These are the activations of a small neural network, seen along a few directions. Each row is one input.
In each table, some parts of the input vary, and every possible input appears once, in random order.
A made-up example of a description, with smaller parts first: one of 8 places around a ring, together with either a single point or one of 11 places along a line or (one of 3 separate values, together with one of 4 places along a line).
Shared parts are said once, and a part with two or three values counts as separate values.

Other details of the inputs shift rows strongly along two fixed directions, in all tables alike. That doesn't count.
To show where, the next rows are all for the same input, with only those details redrawn:
[ -6  10   5 -17  -8 -12   2 -20   3  -3  14 -23 -20]
[-14   8 -18  -6 -18   5 -19  47 -29  -8  10   9  -7]
[ 12  14   8  23  15   2 -10   5  -2  13 -17   0  20]
[ 12  14   8  22  15   2 -10   5  -2  14 -17   1  20]
[ -6  10   5 -17  -7 -12   2 -19   3  -3  14 -23 -20]

Rows:
row 1: [ -2  -1   6  14  21  19   7   0  -1  18 -12   7  34]
row 2: [ 12 -17  12  23  20  24  -1   4   9   6 -15  10  17]
row 3: [ 17   9   5  23  24   7  -4   2  -4   6 -18  10  11]
row 4: [-14   8 -18  -6 -18   5 -19  47 -29  -8  10   9  -7]
row 5: [  4 -10 -13 -29 -32 -22  15 -26  20  -7  -2  -2 -34]
row 6: [ 14   2  21  16  30  -3  29 -61  38  15   5 -25  12]
row 7: [-15  -7   1 -15  -3   6  22 -25   6  -3  26  -9 -13]
row 8: [ 12  -9  10  25  16  12 -10  13  18  15  -7  -4  24]
row 9: [ 16 -14   7  27  22  18  -3   9  15   4  -9   4  17]
row 10: [ 13   6  10  19  22  13  -2  -4 -10   8 -24  16  10]
row 11: [ -4  -9 -10  22  12 -10  -4 -12   5   7 -34  28  22]
row 12: [  4 -11  -5 -30 -21 -22   7 -31  18 -26  18   4 -15]
row 13: [-14   1  -1 -11  -7  -5  14 -17  14   4  31 -24  -4]
row 14: [-21 -22 -11 -17 -13  26 -14  48 -20 -11   8  12  -3]
row 15: [  6   8  12   9  22  13  -5  -2 -12  11 -30   9  18]
row 16: [ -3   1   5 -27 -21 -28  21 -20  18 -17   5  -2 -29]
row 17: [ -2 -17 -32 -11 -39 -17  -3  49 -35 -20   6  29  -8]
Describe the family of inputs behind these rows.
Answer: either one of 5 separate values or (one of 3 separate values, together with one of 4 places along a line)

Rows:
row 18: [  9   4  21   8  23  -2   4 -45  17  12  -1 -28  -1]
row 19: [-16  -3   2 -22  -4  -2   8 -23  -2  -7  28 -25 -24]
row 20: [  7   6  18  10  17  -2  12 -39  25  19  -3 -28  -1]
row 21: [ -7   3  -2  -2  -2  16 -18  38 -15  -4   0   5   0]
row 22: [  0   4 -12 -13 -25 -11  -1  17 -16 -11   3  12 -13]
row 23: [-12   2  -3  -5  -1  20  -6  33 -21  -3   6  11   9]
row 24: [ 10   6  -3  12   0 -14  -3   8  -5   3 -19  12  11]
row 25: [ 14  -3  -2  12   2  -6   3   7  -1  -1 -18  14   9]
row 26: [-12   1 -17 -14 -24 -10  -9  13 -12 -10   3  13  -7]
row 27: [  2  -4  -7  10   3  -1  -6   1   4   1 -18  17  16]
row 28: [  3   0  24  -1  19   4  13 -41  19  15  -5 -27   6]
row 29: [ -9   4   6 -20  -4  -4  -2 -17   1 -13  26 -25 -30]
row 30: [  7   6   2  33  20  16  -1  13  -1  22 -16   6  30]
row 31: [ 10  10   8  29  28  17  -6  10 -10  10 -11  12  32]
row 32: [  5  11  19   6  20  -1  19 -39  20  13   4 -19   6]
row 33: [ 16  -2  -7   8   4  -1   1   4   2   1 -18  17   9]
row 34: [-13 -13 -17 -12 -16  -5  -4  15  -5 -14   5  15 -11]
row 35: [  1  -9 -14 -13 -21  -1   3  18 -11 -14   5  19 -16]
row 36: [-10 -16 -16 -11 -17   1   0  15  -5 -16   6  19 -12]
row 37: [-11   7   3 -18 -10  -5   6 -13   9  -6  23 -25 -29]
row 38: [  9  -9   0  13   2  -2   1   7   2   0 -16  19   9]
row 39: [ -4  -8   2 -19 -16 -11   7 -13  20  -9  38 -29 -13]
row 40: [ 10   2  12  25  22  20 -12  15  -2  19 -25   4  28]
row 41: [ -9   3 -17 -15 -21 -16  -8  17 -13  -9   3  11  -9]
Describe the family of inputs behind these rows.
Answer: either a single point or one of 11 places around a ring or (one of 3 separate values, together with one of 4 places along a line)
Start at row 31 and move only the place on the line of 4, one step at a time. The first step leads to row 19. Which rows follow, in order?
Answer: row 18, row 29
Which other rows does row 40 become when the choice among 3 separate values takes its other values? List them by row number.
Answer: row 18, row 20
Start at row 27 and move only the place on the ring of 11, one step at a time. The first step leads to row 34. Which rows follow, in order?
Answer: row 36, row 38, row 35, row 33, row 25, row 22, row 24, row 41, row 26

Rows:
row 42: [-13 -22  -9 -15 -12   8   7   8   3 -12  12   8 -13]
row 43: [-16   4  -4 -18  -7   8   2   5 -20  -7  12  -2 -22]
row 44: [  4  12  17  14  24  -1   4 -33  12  16  -5 -15  20]
row 45: [ 23   7  16  17  18 -10   0 -29  17   4 -13  -8   5]
row 46: [-21  -6 -11 -12 -13   5   2  12  -2   0  23  -9  -6]
row 47: [ -4  15  -1  17  12   8 -14  17 -16  12  -9   3  16]
row 48: [  6   9   0 -16 -13 -36  25 -49  19   0  -8  -3 -14]
row 49: [-1 -8 -3 16 10 21  6 19 -3  9 -7 14 18]
row 50: [-12  -3  -5 -18 -16  -5 -12  11  -3  -6   5  -8 -15]
row 51: [-12 -12  -6 -20  -9   4   1   2 -10 -18  11   8 -14]
row 52: [ -5   3  11 -16   3 -16   2 -44  16  -3   5 -26 -19]
row 53: [ 18   2   0  16   0   2 -13  24   0   2 -15  10  11]
row 54: [  9   5  19  11  27   7  14 -35   9  11 -10  -6  14]
row 55: [ 10  14   0  21   9   5  -8  21 -13   6  -5   5  11]
row 56: [ -7  -6 -11  -9 -15   2   7  16   1  -6  27  -7 -10]
row 57: [  6  -2  -1  11  12  12  -9  12 -13   0 -21  20   8]
row 58: [ 23  13  22  16  15  -5   7 -22  19  16 -11 -21   8]
row 59: [ 13  -5  -1 -16 -16 -41  20 -50  21  -6 -15   2 -15]
row 60: [ -1  11   2  14   6   8 -13  24  -9  16 -13  -1  16]
row 61: [ -1  -1  -3  14   9   5 -15  13  -7   2  -9  14  23]
row 62: [ -3  -5  -8 -13 -14  -7  -3   7  -4 -18  20   3 -13]
row 63: [ -7 -10  -3 -22 -14   3  -2   9  -6 -11   1   2 -21]
row 64: [  9   9  -1  20  10   6  -4  20 -10   3   1   9  20]
row 65: [-12   0  -1 -21 -13   8   3  11 -12  -4   9  -6 -21]
row 66: [-17 -15 -12 -12 -15   1  -3   9   5  -7  16  -1  -7]
row 67: [ 13 -11  -6  20   3   7  -5  22   8   2  -4  16  18]
Describe the family of inputs behind these rows.
Answer: one of 2 separate values, together with either a single point or (one of 3 separate values, together with one of 4 places along a line)
The inputs of row 63 and row 65 match in every part but the choice among 2 separate values. If row 50 is changed in the same way as row 63 into row 65, which row does it become?
Answer: row 60
Which other rows does row 57 become when the choice among 2 separate values takes its other values? List them by row number.
Answer: row 43
Which other rows does row 66 become when the choice among 3 separate values takes its other values? List them by row number.
Answer: row 42, row 67
